These are the activations of a small network on made-up records, seen along a few directions, one row for each record.
Each row is followed by the record's values for the fields N, U, H, C.
Other fields move the rows too, some of them a lot.
In the rows, 500 means zero.
Random noise pushes rows far along 7 fixed directions. That doesn't count. These rows show it; they differ only by the noise:
[339 496 596 552 615 399 494 503 230 538 624 200 540 317 498 586 618 577
 412]
[465 459 522 551 411 489 617 444 424 654 640 438 436 654 664 494 430 588
 336]
[307 159 334 441 580 428 560 545 501 510 554 386 487 609 646 368 249 369
 529]
[565 497 458 527 349 609 697 541 518 621 492 540 279 680 607 518 396 540
 409]
[521 228 335 460 561 571 481 494 590 458 562 377 412 641 526 484 374 376
 520]
[328 622 637 612 521 487 520 299 390 759 715 703 567 544 626 528 605 579
 299]
[594 446 418 382 708 622 367 631 516 320 311 302 283 346 227 702 596 287
 643]
[324 402 444 596 654 618 410 355 472 554 694 588 574 422 453 487 607 453
 463]
[631 449 506 538 485 477 728 612 507 531 500 351 347 592 630 680 501 481
 557]

[524 779 587 593 311 556 724 587 420 541 423 848 643 491 600 402 557 600
 564]
(N n2; U u2; H h2; C c1)
[551 733 644 536 297 503 472 373 493 675 690 663 452 761 559 414 468 693
 235]
(N n2; U u2; H h2; C c1)
[262 360 356 555 566 558 387 393 537 557 475 567 479 405 442 271 425 490
 500]
(N n2; U u2; H h1; C c2)
[369 550 425 381 508 549 417 536 496 503 255 602 375 397 278 378 431 404
 528]
(N n2; U u1; H h1; C c2)
[605 664 530 565 554 605 586 572 460 406 253 314 267 281 419 801 722 625
 558]
(N n2; U u2; H h1; C c2)
[361 507 586 484 719 298 347 459 383 516 490 330 588 428 528 673 579 452
 412]
(N n2; U u1; H h1; C c2)
[583 458 512 455 699 315 443 505 547 446 393 265 387 426 457 713 551 428
 636]
(N n2; U u2; H h1; C c2)
[315 387 463 682 449 418 807 711 254 477 572 222 617 222 675 392 499 677
 613]
(N n2; U u2; H h2; C c1)
[263 288 381 419 742 374 394 614 436 375 469 494 581 348 420 384 439 307
 694]
(N n2; U u1; H h2; C c1)
[601 320 348 490 589 553 490 560 574 323 460 536 675 500 536 511 511 368
 730]
(N n2; U u1; H h2; C c1)
[398 391 291 613 340 718 588 616 417 389 399 361 443 271 438 366 427 676
 495]
(N n2; U u2; H h2; C c2)
[630 599 458 558 562 587 670 561 584 534 359 678 430 527 580 696 583 502
 637]
(N n2; U u1; H h2; C c2)
[518 205 188 593 533 671 631 564 672 368 494 565 594 644 637 425 391 454
 634]
(N n2; U u1; H h2; C c2)
[637 497 524 285 367 439 463 407 706 641 407 652 327 847 576 407 187 480
 369]
(N n1; U u2; H h2; C c2)
[604 644 570 337 465 511 480 527 657 585 214 754 339 580 458 489 395 385
 552]
(N n1; U u2; H h2; C c2)
[491 390 342 440 335 558 577 631 549 556 500 516 281 675 469 301 238 508
 479]
(N n2; U u1; H h2; C c1)
[221 582 519 566 439 616 549 449 456 672 597 857 486 546 542 311 356 535
 342]
(N n1; U u2; H h1; C c1)
[477 511 538 332 762 510 192 418 529 395 549 513 551 511 297 556 558 260
 492]
(N n1; U u1; H h1; C c1)
[429 621 442 562 498 720 523 678 390 403 393 618 345 240 222 409 582 461
 552]
(N n2; U u2; H h1; C c1)
[493 423 362 594 393 643 533 323 624 552 681 720 641 687 654 256 404 644
 363]
(N n2; U u2; H h2; C c2)
[421 315 320 442 615 696 295 487 572 375 447 488 432 396 212 399 486 423
 484]
(N n1; U u1; H h2; C c2)
[722 452 401 445 347 620 466 464 680 482 347 630 389 708 586 432 395 511
 532]
(N n2; U u2; H h2; C c1)
[621 378 456 399 495 560 198 288 511 497 628 323 527 728 484 452 452 474
 305]
(N n2; U u1; H h1; C c1)
[533 504 542 505 197 453 438 395 398 672 624 137 387 634 569 447 420 813
 153]
(N n2; U u1; H h2; C c2)
[904 665 553 649 369 622 896 763 461 370 423 443 373 506 599 829 719 645
 600]
(N n2; U u1; H h2; C c1)
[514 549 642 477 632 215 567 491 536 518 477 636 787 572 770 632 544 390
 696]
(N n2; U u2; H h2; C c1)
[373 622 646 365 265 342 526 683 259 501 373 308 523 390 413 227 354 633
 408]
(N n1; U u2; H h2; C c1)
[558 486 502 396 519 449 212 328 548 565 525 367 426 646 392 515 475 485
 324]
(N n2; U u1; H h1; C c2)
[473 408 545 549 688 446 440 428 514 483 710 610 706 486 485 594 620 388
 514]
(N n1; U u1; H h2; C c1)
[635 829 558 480 433 746 431 606 321 346 317 566 419 375 283 576 612 641
 389]
(N n2; U u2; H h2; C c1)
[409 316 492 693 570 463 465 333 538 557 746 477 759 358 586 483 622 563
 553]
(N n2; U u2; H h2; C c2)
[283 535 606 426 520 366 314 281 559 645 586 644 648 521 446 264 470 447
 417]
(N n1; U u2; H h1; C c2)
[455 158 421 472 523 360 531 553 563 432 519 203 639 616 697 378 288 439
 600]
(N n1; U u2; H h1; C c1)
[392 556 622 625 606 422 329 241 480 638 694 543 635 534 557 514 622 583
 293]
(N n1; U u2; H h1; C c2)
[735 513 385 593 431 867 572 487 702 466 453 811 243 605 348 613 523 432
 521]
(N n2; U u2; H h1; C c1)
[460 480 410 517 462 666 297 239 614 546 437 607 534 637 572 405 476 584
 356]
(N n2; U u2; H h1; C c2)
[577 599 542 477 686 472 448 472 649 481 514 703 648 477 477 705 657 307
 653]
(N n2; U u1; H h2; C c2)
[603 279 255 651 288 849 550 439 578 419 619 543 543 556 528 242 446 676
 496]
(N n2; U u2; H h2; C c1)

Which values does each new row have?
[445 535 473 485 329 520 626 595 432 518 457 567 341 571 470 331 341 535
 413]
(N n2; U u2; H h1; C c1)
[481 793 531 366 333 708 447 640 386 484 261 637 352 466 279 391 425 566
 391]
(N n1; U u1; H h2; C c1)
[702 512 465 580 255 685 667 550 678 489 348 340 218 452 380 524 559 649
 599]
(N n1; U u2; H h1; C c2)
[554 597 639 482 488 336 642 614 553 567 418 507 504 428 540 572 624 436
 709]
(N n1; U u1; H h2; C c1)
[390 543 547 677 532 482 631 523 217 545 629 433 546 358 556 591 610 613
 415]
(N n2; U u1; H h1; C c1)
[259 541 628 350 712 158 324 354 495 599 430 688 683 517 747 512 469 380
 466]
(N n2; U u2; H h2; C c2)
[807 435 534 421 583 315 493 583 615 418 475 260 379 631 557 768 441 295
 569]
(N n2; U u2; H h1; C c2)
[651 690 619 288 444 303 373 400 528 611 342 551 505 838 604 592 397 518
 318]
(N n2; U u1; H h2; C c2)
[307 200 294 606 606 507 589 507 500 392 561 434 735 426 664 398 487 539
 620]
(N n2; U u1; H h2; C c2)
[391 456 484 316 660 391 480 592 677 545 200 785 441 525 608 497 368 249
 720]
(N n2; U u2; H h2; C c1)
[568 535 538 390 328 438 370 285 560 619 518 482 470 724 587 407 323 569
 353]
(N n2; U u2; H h1; C c2)
[604 514 475 473 363 585 328 416 529 466 711 338 519 544 340 398 564 595
 347]
(N n2; U u1; H h2; C c2)
[642 534 420 616 344 700 736 542 639 578 366 675 221 598 560 517 449 560
 492]
(N n2; U u2; H h1; C c2)
[455 632 653 604 549 455 501 489 331 545 625 373 496 438 519 635 719 612
 381]
(N n2; U u1; H h1; C c1)
[612 562 576 608 507 535 609 508 457 466 519 545 582 523 659 652 594 615
 481]
(N n2; U u2; H h2; C c1)
[583 521 638 375 610 368 247 374 458 536 615 393 536 637 456 592 562 384
 341]
(N n2; U u1; H h1; C c1)
[419 532 565 520 544 425 492 471 507 460 427 667 674 454 554 467 583 420
 620]
(N n2; U u2; H h1; C c1)
[276 585 563 613 664 513 394 421 538 563 483 702 573 214 310 489 664 446
 588]
(N n1; U u2; H h1; C c2)
[638 395 572 470 679 387 290 459 599 421 551 206 555 422 399 661 625 347
 619]
(N n1; U u2; H h1; C c2)
